These are the activations of a small neural network, seen along a few directions. Each row is one input.
Each table varies a few parts of the input and shows all the possible inputs, shuffled.
Descriptions start from the smaller parts, as in this example, which fits no table here: one of 4 places along a line, together with either a single point or one of 9 places around a ring or (one of 2 separate values, together with one of 5 places around a ring).
Shared parts are said once, and a part with two or three values counts as separate values.

Rows:
r1: [ 14  11  22 -25   2   3 -23  21  25  46 -32  30]
r2: [ -1  -9 -32  39   1  12  -2 -48 -18 -34  -3 -16]
r3: [  9  12 -21  41  36 -40  -2   0  -4 -17 -33   3]
r4: [ -3  13  21 -37 -18   0  -6 -30  21  36   7  45]
r5: [ -3  20 -37  21  13 -41   0 -46 -11 -27   9  17]
r6: [-12 -84  -1 -70  54 -33  -7  12 -22   3  47 -29]
r7: [  4  19  26 -19  -3  43   5  53  14  16   2  20]
r8: [ -5   4 -16  36 -28 -17  26   7 -13 -41  -8 -53]
r9: [-11  24  -8  43  25  -3   9  34 -15 -53  -5 -11]
r10: [  0 -18  16 -10 -32  48 -14 -25  13  37   7  18]
r11: [  7   8  30 -19 -49  28  13  23  12  35   8 -25]
Describe the family of inputs behind these rows.
> either a single point or (one of 2 separate values, together with one of 5 places around a ring)

Rows:
r12: [ 12   5  29  23 -38  41  29  63  -4 -25  -1 -59]
r13: [ 21  11   6 -26  28  10 -12  24   8  32 -11  27]
r14: [-15  33  -5  45   4  17   6   2 -13 -42   4  14]
r15: [ -8  14 -11  45  -9   7  -9 -22  -4 -32 -36  -3]
r16: [ -5 -20 -25 -17  -9 -37  19 -39 -24 -20  24 -24]
r17: [ -1  38 -19  28 -38 -15  17 -29   2 -26  -7 -18]
r18: [ -1  -9  16 -11  -4  -7  16  97  -4  -3  -6 -49]
r19: [  8 -27 -35   3  40   3  -2 -18 -20 -24  19  -7]
r20: [ 10  15  12  20 -44  23   3 -16  19  36 -10  11]
r21: [ -9 -44  13 -32  -2  16 -24 -21   5  15   4   8]
r22: [-18 -23  19 -31  16  27 -13  -2   4   3  41  21]
r23: [-12  26  20   8 -17  48   8  10  10   4   7  38]
r24: [ -3   5  13   8 -32  38  -9 -11  19  13 -29  22]
r25: [ -2 -33 -20  14  11 -29   9 -38 -19  -2  14 -22]
r26: [  3  30   7  -8 -62  14  13 -16  22  19   0   9]
r27: [ -3  -4  -6  10  28 -39 -12   7   3 -19 -35   8]
r28: [  9  23  17 -44 -18 -29   6   4  17  33  -3   8]
r29: [ 16  22  -6   9 -14  54  -5   2   9  20  -8  26]
r30: [ 10 -28  -6 -31  18  33 -20  -9   0  20  25  11]
r31: [-11 -43 -17   2  21 -14  -4 -30 -15 -28  -3  -8]
r32: [  3  26 -13  57 -19  -7   4 -30  -3  -8 -16 -17]
r33: [  2 -36  10 -20 -13   0 -12 -25   0  41  21  -3]
r34: [ -5 -18   5 -50 -32  -8  -6 -28  -5  23  32  -8]
r35: [  3  22 -15  -8   1 -61  15  -1   5 -12  -7  -8]
r36: [-16 -45   9 -20   0  22  22  48 -17  -8  24 -78]
r37: [  3  -4  25 -27  10  -5 -16  10  17  25 -31  22]
r38: [ 15   5  22 -15   0 -21  -5   6  18  50 -12  12]
r39: [-18 -24 -11   4  36  -4   3  -9 -15 -40  36   5]
r40: [-12  14  -2  11  40 -28  -2  29  -7 -28   3  22]
r41: [ -8  16  30 -26  25   6  -2  30   8  17   4  37]
r42: [ 15  12 -25  11  45 -23 -10  21  -8 -13 -12  11]
r43: [  6   7 -10  22  19 -54   1   0   5   6 -16  -5]
r44: [ 12  32 -30  46   8  23  -7  -8 -15 -26 -12  -1]
The inputs of r19 and r42 match in every part but one. If r22 is changed in the same way as r19 into r42, which row does it become?
> r41
Describe the family of inputs behind these rows.
> one of 3 separate values, together with either a single point or (one of 2 separate values, together with one of 5 places along a line)
Change only the place on the line of 5 in r26. List by row number the other rows that result.
> r20, r23, r24, r29
Change only the choice among 3 separate values in r36. List by row number the other rows that result.
> r12, r18
Change only the choice among 2 separate values in r22. List by row number the other rows that result.
> r39

Rows:
r45: [  9   4 -13  27 -31  -9  17  24  -9 -26 -23 -56]
r46: [ -4  33 -20  50 -40  -5  19 -50  -2 -11   1   9]
r47: [-26 -28  27 -47   8  10 -14   9   0   2  25  17]
r48: [ -6 -43  15 -34  27  19  -9  23   3  13   4  27]
r49: [ 15 -25   4 -27  31  -2 -27   5   0  46  12  10]
r50: [ -2  13  -6  34 -31  -7  37  23 -13 -29  18 -45]
r51: [ -9 -40 -16  -1  11 -45   1 -26 -12 -27 -17 -34]
r52: [ -2   5  31 -21 -42  26  29  34   6  26  24 -27]
r53: [ 11 -17 -38  -7  19 -49  -1 -34 -18 -18  -3 -31]
r54: [ 15 -29  -8 -59   1 -20 -13 -14   6  38   9  -7]
r55: [  4  81   0  31  26 -75   9  41  17 -17 -51  38]
r56: [-29 -16  -6   6  26 -18  -3 -11 -20 -55  16  -7]
r57: [  4  24  20  -4 -55  26   9 -40  22  38  13  32]
r58: [-21 -32 -10   7  11 -42  19 -27 -17 -30  25 -21]
r59: [-18 -43  22 -47  -6 -13   8  -8   8  27  36   3]
r60: [  8   7  -3  52   3   6   4  38  -9 -17 -17 -42]
r61: [ 12 -21  -7 -40  37  15 -10  15  -3  20  19  29]
r62: [  3  31 -29  55   0  27   2 -23   5 -25 -28  28]
r63: [  9  -4  23 -29 -43  23  10  34  11  29 -17 -39]
r64: [  8  -8 -39  11  56 -11   1  -4 -21 -34   7   5]
r65: [ 12  71  34 -23  13 -47  -2  53  38  37 -40  62]
r66: [-11   7 -29  -1  34 -23  -4 -18 -26 -46  29  -4]
r67: [  7   3  22 -13  -4  54  12  59   8  12  -3  -4]
r68: [-10  26  -3  31 -14  13  15  34 -12 -52  10 -33]
r69: [  8  23 -27  41 -39  -7  -1 -46   1  -8 -40  -4]
r70: [  5  12 -14  40   9  23  21  48  -6 -41 -10 -24]
r71: [ 15  16  22  14 -22  37 -26 -22  24  49 -23  34]
r72: [ -8 -35  -4  29  41 -25 -14  -9 -15 -18 -14 -18]
r73: [ -7  -5   4 -52  17   6 -15   1  -7   9  40  19]
r74: [ 10  -1  33  -2  -9  36  -4  49   9  37 -10 -23]
r75: [-10 -30 -16  18  47  -8   2   4 -16 -43  -6   3]
r76: [ -5  37  24  -8 -38  46 -13 -27  18  12   4  44]
r77: [  6  26 -17  66  -6   9 -15 -32   3   0 -35  10]
r78: [-13  46 -16  45 -23  16  -3 -36  -1 -37  -7  20]
r79: [ -5 -52  15 -55  -8 -17 -11  -6  14  30  -6 -11]
r80: [ 11 -13 -27  22  50 -28 -16 -17 -21  -9   0 -14]
r81: [-10  18  35 -24 -25  45   7  45   3   1  16 -14]
r82: [ -4 -47  27 -22  22   2 -25  11   7  38  -3   6]
r83: [ 12  22  11   3 -16  56  -9 -13  23  24 -17  53]
r84: [ 17  15  13 -13 -56  23 -12 -38  25  41 -29  19]
r85: [  2 -21  -1 -52   2 -18   7 -16   1  35  52   5]
r86: [ -2  -9 -33   0  19 -47  18 -35 -23 -21  39 -19]
The inputs of r49 and r80 match in every part but one. If r79 is changed in the same way as r49 into r80, which row does it become?
> r51
The inputs of r46 and r57 match in every part but one. If r56 is changed in the same way as r46 into r57, which row does it become?
> r47
Describe the family of inputs behind these rows.
> one of 2 separate values, together with either a single point or (one of 4 places along a line, together with one of 5 places around a ring)
Change only the place on the line of 4 in r62. List by row number the other rows that result.
> r64, r70, r75

Rows:
r87: [ -7 -15  -6 -13  13 -77   4 -29   3   1 -10   3]
r88: [-22   3   3   2 -39 -22  26 -24  -1 -19  20 -14]
r89: [ -5 -32  -2  18 -31 -16   8 -30  -1   3 -14 -35]
r90: [ 13 -29  41 -43 -37  59 -19  -5  30  76   1  14]
r91: [  0  43  10  43 -39 -28  22  20  13 -11 -43 -13]
r92: [  4  51   3  67   5   8   2  23   5 -10 -22  17]
r93: [ 16  46  57 -25 -38  45  -1  41  43  67 -32  33]
r94: [ -2  44   1  40  -2  29 -10  19  10 -31 -43  28]
r95: [  2 -17  -6 -17  12 -24   6  32 -20 -20  15 -56]
r96: [ 10 -15 -17  13 -24   3  -9 -34  -9   5  -7 -40]
r97: [  8 -23 -18  -9  33  -5  17  42 -19 -25  17 -34]
r98: [  8   3 -22 -18  19 -57 -13 -32  -5   4  -5  -3]
r99: [ -2  -4 -13  11  55 -41 -16 -24  -7   4   7  32]
r100: [ 10 -12  31 -75  -1 -10 -28   0  34  78   7  55]
r101: [  0  16 -25   4 -12  15  21 -21  -8 -22  29   5]
r102: [-13 -35   9 -13   6 -42  23  35 -12 -24   8 -53]
r103: [  0   3  48 -65 -46  50  -1   0  19  56  37  38]
r104: [ -8 -25   4  14  52  -5   4  41 -21 -22  27 -23]
r105: [ 15  57  -7  36 -31  -9   4  15   4  -9 -35 -17]
r106: [-16  13  -4  27   6  15   7 -20 -10 -18  40  15]
r107: [  0 -23  -8  41  12  20 -11 -26 -12   4   5  -5]
r108: [ 15  -2 -34 -11  38 -41  -2 -24  -6   0  -3  20]
r109: [ -7 -30  -9  17   5  41 -22 -29  -7 -16 -17   7]
r110: [-15 -32   4 -10  44  17  -8  40 -15 -44   4 -10]
r111: [ -8 -10 -14 -15  49 -20 -27 -26  -3 -16 -15  44]
r112: [ 17 -21 -29  20  -6  20   2 -27  -9   1  -6 -16]
r113: [-23   7  -5   2  -2  36  -4 -23  -6 -39  17  27]
r114: [ 21  52 -20  43 -12   8  15  21   6 -13 -31   6]
r115: [ -3 -34  43 -80   1  33  -3  73  12  59  21  -7]
r116: [ -7  20 -13  -4 -31  -3  10 -28  -9 -17  27 -19]
Describe the family of inputs behind these rows.
> one of 5 separate values, together with either a single point or one of 5 places along a line
The inputs of r96 and r98 match in every part but the choice among 5 separate values. If r107 is changed in the same way as r96 into r98, which row does it become?
> r99
Change only the choice among 5 separate values in r87. List by row number the other rows that result.
> r88, r89, r91, r102
Which other rows agree with r97 in the choice among 5 separate values? List them by row number.
> r95, r102, r104, r110, r115
